Each row below holds a small network's activations on one input, seen along a few directions.
In each table, some parts of the input vary, and every possible input appears once, in random order.
Descriptions start from the smaller parts, as in this example, which fits no table here: one of 5 places around a ring, together with either a single point or one of 11 places along a line or (one of 2 separate values, together with one of 6 places along a line).
Shared parts are said once, and a part with two or three values counts as separate values.
In the rows, zero is written as 128.

Other details of the inputs vary at random and push rows far along two fixed directions, the same in every table; ignore that.
These rows show it; all are for the same input, with only those details redrawn:
[114 157 110 144 114 125 119  84 197 145 129 187 152 162 128]
[135  89  65 130 142 107 111  86 152 139 144 142 113 106 142]
[151 112 123 131 119 201 137 174  78 135  71 147 114 124 109]
[145  57  40 123 159  90 106  81 142 135 157 122  92  81 150]
[144  72  61 128 145 117 114 100 130 135 137 130  97  95 141]
[113 154 104 142 112 119 121  81 197 147 133 185 151 155 131]
[116 160 116 144 112 132 121  93 192 145 123 186 152 166 127]
[117 156 115 143 113 133 120  92 186 145 120 185 152 159 126]

A family of inputs:
R1: [143 133 151 147 131 146 144 189  98 138 113  68 136 113 112]
R2: [132 138 157 165 137 177 166 175  69 141  79  95 105 134 106]
R3: [111 176 139 112  91 144 129 130 175 127  75 173 172 170 127]
R4: [108 202 201 142 106 124 146 119 142 148 146 143 142 174 114]
R5: [123 143 162 144 134 179 148 211  78 119 100  72 144 120 115]
R6: [ 72 183 139 156 129 108 156 115 195 137 130 119 159 164 137]
R7: [142  91 115 114 163  67 125  86 130 137 200  59 111  92 146]
R8: [166  99 139 107 109 182 112 178 102 122 125 125 125 105 121]
R9: [140 166 115 100 114 111 109 113 195 138 144 155 173 146 117]
R10: [137 139 143 140 151 146 167 143  76 143  94  94 106 133 111]
R11: [147  98 101 130 132 163 124 143 102 136  99 141 109 113 118]
R12: [153 107 105  96 119 140 105 158 108 105 106 117 141  98 130]
R13: [155 116 146  93 110 174 119 164  70 131 118 151 103 112 109]
R14: [156 108 156  92 102 188 114 179  78 101  98 128 133 113 127]
R15: [100 171 138 160 123  98 157 108 190 154 129 111 150 159 122]
R16: [140 113 112 116 123 164 128 139  88 112  74 146 118 123 132]
R17: [ 88 189 173 169 122 101 136  95 151 121 129 147 133 165 132]
R18: [138  64  43 106 147  81 107  92 170 140 152 112 111  81 146]
R19: [147  60  80  88 132  79  90  82 118 113 184 128  90  87 149]
R20: [151 116 127 110 131 165 118 144  76 133 107 158 102 117 108]
R21: [146  73  81 107 146  96  94  92 106 117 149 141  89 104 138]
R22: [149 130 192 120 120 167 145 179  61 116 111  73 129 139 108]
R23: [122  53  60 105 146  84  87  90 136 110 206 130  86  67 175]
R24: [122 167 112 121 124 117 124  74 188 145 126 188 152 168 121]
R25: [121 127 163 140 138 158 137 177  94 115 144  76 126 122 141]
R26: [166 124 136  92 106 180 119 195  81 114  80 121 147 127  99]
R27: [116 121 139 152 136  80 126 100 142 144 188 102 101 114 148]
R28: [135  99  75 111 138  98 110  78 142 122 132 148 121 133 136]
R29: [138 106 139 101 104 156 105 148  80 108 117 148 109 104 135]
R30: [121  77  74 115 167  45 138  84 133 134 155  52 102  98 143]
R31: [108 136 161 169 144 173 148 177  59 120 109 108  94 126 128]
R32: [120 104 111 131 135 167 108 148  88 115 123 160 107 109 134]
R33: [110 141 151 162 145 186 167 181  63 122  81  97 109 135 121]
R34: [140 115 163 141 134 138 133 160 107 134 150  71 120 115 129]
R35: [ 86 184 149 145 117  90 155  97 187 130 110 116 158 165 132]
R36: [ 75 184 177 162 115 118 135 118 159 129 167 141 142 159 144]
R37: [126 122 123 108 116 207 138 205  91 124  63 135 135 125 119]
R38: [145  55 120 146 186  32 180 127 121 110 172 118 126  79 153]
R39: [118 163 140 148 105 140 108 108 171 139 132 201 139 160 123]
R40: [126 104 105 129 152  70 121 115 122 116 153  55 131  88 146]
R41: [126 123 149 168 145 134 138 148  84 141 128 103  89 118 124]
R42: [138 167 153  96 102 133 110 106 191 132 155 171 167 160 119]
R43: [126 116 115 128 129 202 132 172  81 117  78 150 121 126 125]
R44: [104 195 175 159 132 106 143  98 149 148 138 148 134 173 111]
R45: [103 192 182 160 120 112 141 104 142 127 124 148 131 187 113]
R46: [ 90 192 160 166 119 116 157  98 156 120 104 136 142 177 124]
R47: [133  76  51 103 151  94  89 122 159 110 175 108 130  76 157]
R48: [105 189 197 143 101 112 139 110 144 128 144 141 139 180 120]
R49: [101 186 142 137 133  84 158  91 194 157 129 117 155 168 117]
R50: [144  51  68 108 137  77  87  85 141 129 203 128  82  66 159]
R51: [130 128 161 130 117 100 168 130 177 111 131 235 197 140 115]
R52: [121 163 116 101 117 118 126 101 196 150 112 167 164 158 115]
R53: [116  90 123 132 146  66 121  92 100 117 177  80  90  86 160]
R54: [146 107 111  91 117 156 128 158 102 125  74 127 130 131 110]
R55: [139  97 129 101 124 182 106 172 104 105 135 126 132 104 136]
R56: [138 133 194 128 118 170 143 180  63 108 103  74 131 125 123]
R57: [157  76  61 108 139  92  94 124 156 129 166 107 125  74 140]
R58: [131 132 141 143 140 137 163 136  74 125  93  91 107 142 115]
R59: [118 201 168 139 123 110 142 127 169 147 134 112 180 165 105]
R60: [146 124 141 124 137 118 139 159  94 121 120  61 133 124 111]
R61: [165 101 141  83 108 165 109 158  95 107 122 124 130 124 118]
R62: [105 164 133 134 108 109 100  79 176 118 131 201 142 158 140]
Changing only one part turns R31 into R32. The same change can be made to R36. Which row results?
> R23
What is each input in this table made of?
> one of 2 separate values, together with either a single point or (one of 5 places around a ring, together with one of 6 places around a ring)
A walk changes only the place on the ring of 5. It starts at R27 and steps to R4. List the rest of the walk in order.
> R48, R53, R36
Which other rows does R25 become when the place on the ring of 5 takes its other values? List them by row number.
> R7, R22, R34, R56
Which other rows does R48 become when the choice among 2 separate values takes its other values? List them by row number.
> R19

A family of inputs:
R63: [149  92 111 114 136 131 135 134 101 133 117 129 105 108 124]
R64: [121 155 138 117 106 132 112 113 156 130 130 132 143 147 128]
R65: [124 159 171 144 115 135 134 145 128 128 128 131 143 147 119]
R66: [139 114 141 123 141 139 136 143  70 123 116  98 101 118 124]
R67: [145 105 141 123 144 139 145 153  77 126 124 112 108 111 122]
R68: [114 146 138 151 131  95 141  98 162 136 136 138 139 149 129]
R69: [112 148 145 132 115 122 132 128 158 120 137 137 156 138 137]
R70: [146 109 131 108 122 148 113 149  78 122 119 107 104 111 120]
R71: [116 165 145 136 122 139 141 136 131 137  96 123 137 153 115]
R72: [152 105 110 127 135 147 131 153  91 132  99 112 115 107 117]
R73: [122 148 113 117 121 123 114 106 160 132 130 126 142 147 126]
R74: [105 159 132 148 120 170 124 141 143 132 119 141 135 147 128]
R75: [122 142 121 120 118 134 121 127 164 123 123 155 159 146 129]
R76: [117 147 143 138 126 112 149 116 152 138 127 146 138 149 123]
R77: [144 104 149 125 137 160 147 175  53 111 101 118 112 110 121]
R78: [118 153 156 131 118 114 133 126 151 132 148 140 144 143 126]
R79: [148  58  66 105 164  61 108  71 133 127 190 114  92  78 152]
R80: [146  97 106 115 135 150 129 158  93 121  94 130 119 103 124]
R81: [112 150 153 134 116 114 130 127 149 118 142 147 148 141 132]
R82: [150 101 125 122 128 129 115 142  97 123 138 113 111 105 126]
R83: [121 154 156 147 129 112 137 112 142 130 140 139 141 151 125]
R84: [125 137 141 120 111 127 114 126 147 117 136 162 145 136 127]
R85: [109 157 150 151 120 159 126 128 123 130 127 160 122 151 130]
R86: [128 149 140 131 109 129 117 121 160 131 137 138 151 144 129]
R87: [154  41  60 104 162  92 113 101  80 126 142  79  67  70 144]
R88: [140  99 139 130 135 158 154 176  61 117  86 117 110 111 120]
R89: [113 161 133 131 126 125 132 119 156 129 127 114 144 152 123]
R90: [126 156 141 122 116 124 120 100 139 129 130 150 132 155 123]
R91: [113 151 123 136 132  99 141 107 172 142 135 138 147 140 127]
R92: [146 108 134 118 139 171 147 187  75 127  99  92 121 110 113]
R93: [126 148 121 124 120 126 130 118 162 142 118 156 147 143 118]
R94: [140  56  62 102 157  48  95  69 153 127 206 107  99  72 156]
R95: [114 148 140 129 121 107 130 112 175 134 155 129 151 138 135]
R96: [132 151 143 135 120 121 126 107 144 129 137 156 140 151 122]
R97: [118 154 152 142 119 121 130 125 158 130 140 121 150 142 130]
R98: [124 101 117 144 136 163 131 145  81 132 109 124  90 111 133]
R99: [100 154 134 146 113 146 114 119 161 132 144 143 134 140 142]
R100: [129 133 113 115 127 123 121 119 163 136 137 139 147 137 126]
R101: [112 155 144 138 124 114 140 107 144 134 118 131 130 157 124]
R102: [119  69  35 129 180   5 103  33 203 128 225  78 115  81 171]
R103: [131 110 141 137 125 185 120 179  60 123 114 116  92 106 129]
R104: [104 159 130 154 120 162 128 135 137 140 106 151 129 145 126]
R105: [140 107 128 128 137 162 150 183  68 120  82 109 118 105 119]
R106: [118 163 162 129 111 146 132 140 134 127 117 114 141 149 124]
R107: [126 135 127 114 116 117 115 111 171 134 149 143 147 133 133]
R108: [114 162 156 132 116 115 124 117 143 128 140 126 135 150 128]
R109: [122 140 136 119 109 133 115 126 162 120 131 156 156 139 134]
R110: [157 106 124 120 130 176 130 182  74 126  94 100 121 113 113]
R111: [157 100 133 128 128 166 141 168  63 128  86 118 105 115 111]
R112: [146  55  43 105 165  75 105  86 113 130 152  78  81  68 148]
R113: [117 155 135 149 130 114 140 120 156 138 120 129 146 145 121]
R114: [112 150 131 133 125 123 137 129 161 121 129 136 159 145 131]
R115: [148  91 116 117 132 147 135 151  87 117  98 138 109 108 125]
R116: [129 138 137 123 121 127 124 115 140 117 130 170 141 142 127]
Changing only one part turns R68 into R113. The same change can be made to R88. Which row results?
> R105
Changing only one part turns R85 into R99. The same change can be made to R96. Which row results?
> R86
What is each input in this table made of?
> one of 6 places around a ring, together with either a single point or (one of 2 separate values, together with one of 4 places along a line)
Which other rows agree with R84 in the place on the ring of 6? List them by row number.
> R65, R70, R78, R81, R82, R94, R103, R108
A walk changes only the place on the ring of 6. It starts at R109 and steps to R84. List the rest of the walk in order.
> R116, R115, R80, R75

A family of inputs:
R117: [ 97 208 169 137  95 141 125 120 187 133 124 150 174 186 120]
R118: [136  94  94 114 150  55 121  87 166 128 182 102 130 100 145]
R119: [131  97  87 119 149  67 115  93 168 128 179  92 132  98 148]
R120: [111 190 157 131 105 121 130 113 186 132 124 140 172 174 119]
R121: [144 137 180 124 113 185 135 184  56 118  94 119 116 133 109]
R122: [107 128  94 136 145  44 132  60 203 132 172 138 145 131 149]
R123: [121 189 149 108  74 159 103 113 196 127 111 217 180 187 113]
R124: [168  78 108  90 116 186 107 182  81 118 104 144 120  92 120]
R125: [132 180 188 122  99 165 148 166 118 128  84 140 159 169  98]
R126: [149  80  96 123 158 113 142 130  82 133 115  90  91  93 126]
R127: [122 151 164 135 112 158 127 155 123 127 130 127 137 138 125]
R128: [104 175 151 157 119 115 133  93 162 138 134 166 135 169 125]
R129: [118 164 181 150 111 175 149 169  99 123  92 155 136 156 113]
R130: [151  94 130 111 139 118 128 136  81 116 131  99 105 104 128]
R131: [109 144 129 137 127  65 111  69 198 129 198 146 145 138 148]
R132: [161  74  80 103 132 175 113 149  73 130  88 149  94  94 119]
R133: [126 143 128 141 132 139 143 133 126 140  99 117 129 141 116]
R134: [145  99 143 129 140 153 152 170  58 118  98 114 105 109 121]
R135: [113 149 158 148 119 169 140 162 106 126 103 135 127 140 124]
R136: [139  80  97 116 150 119 115 140 106 124 156  74 107  81 142]
R137: [100 160 132 134 118  91 108  78 188 131 172 136 142 150 145]
R138: [138 130 127 116 105 192 124 165 115 122  78 190 142 136 115]
R139: [132  71  82 134 161 113 120 116  86 133 145  84  71  83 146]
R140: [116 138 126 129 132  53 119  65 200 128 193 143 150 137 144]
R141: [121 165 163 144 114 176 155 177 113 129  74 133 152 154 109]
R142: [113  97  80 136 155  91 121 102 145 127 158  99 113  99 153]
R143: [134  73  70 130 165 112 122 118  94 135 138  74  81  83 143]
R144: [148  96 123 130 149 133 144 139  69 129 109 108  91 110 122]
Changing only one part turns R142 into R117. The same change can be made to R129. Which row results?
> R121
What is each input in this table made of?
> one of 4 places along a line, together with either a single point or one of 6 places around a ring
Which other rows does R136 become when the place on the ring of 6 takes its other values? List them by row number.
> R118, R119, R127, R131, R140
Which other rows does R134 become when the place on the line of 4 takes its other values? List them by row number.
> R130, R140, R144
Which other rows agree with R128 in the place on the line of 4? List them by row number.
> R126, R132, R133, R139, R143, R144
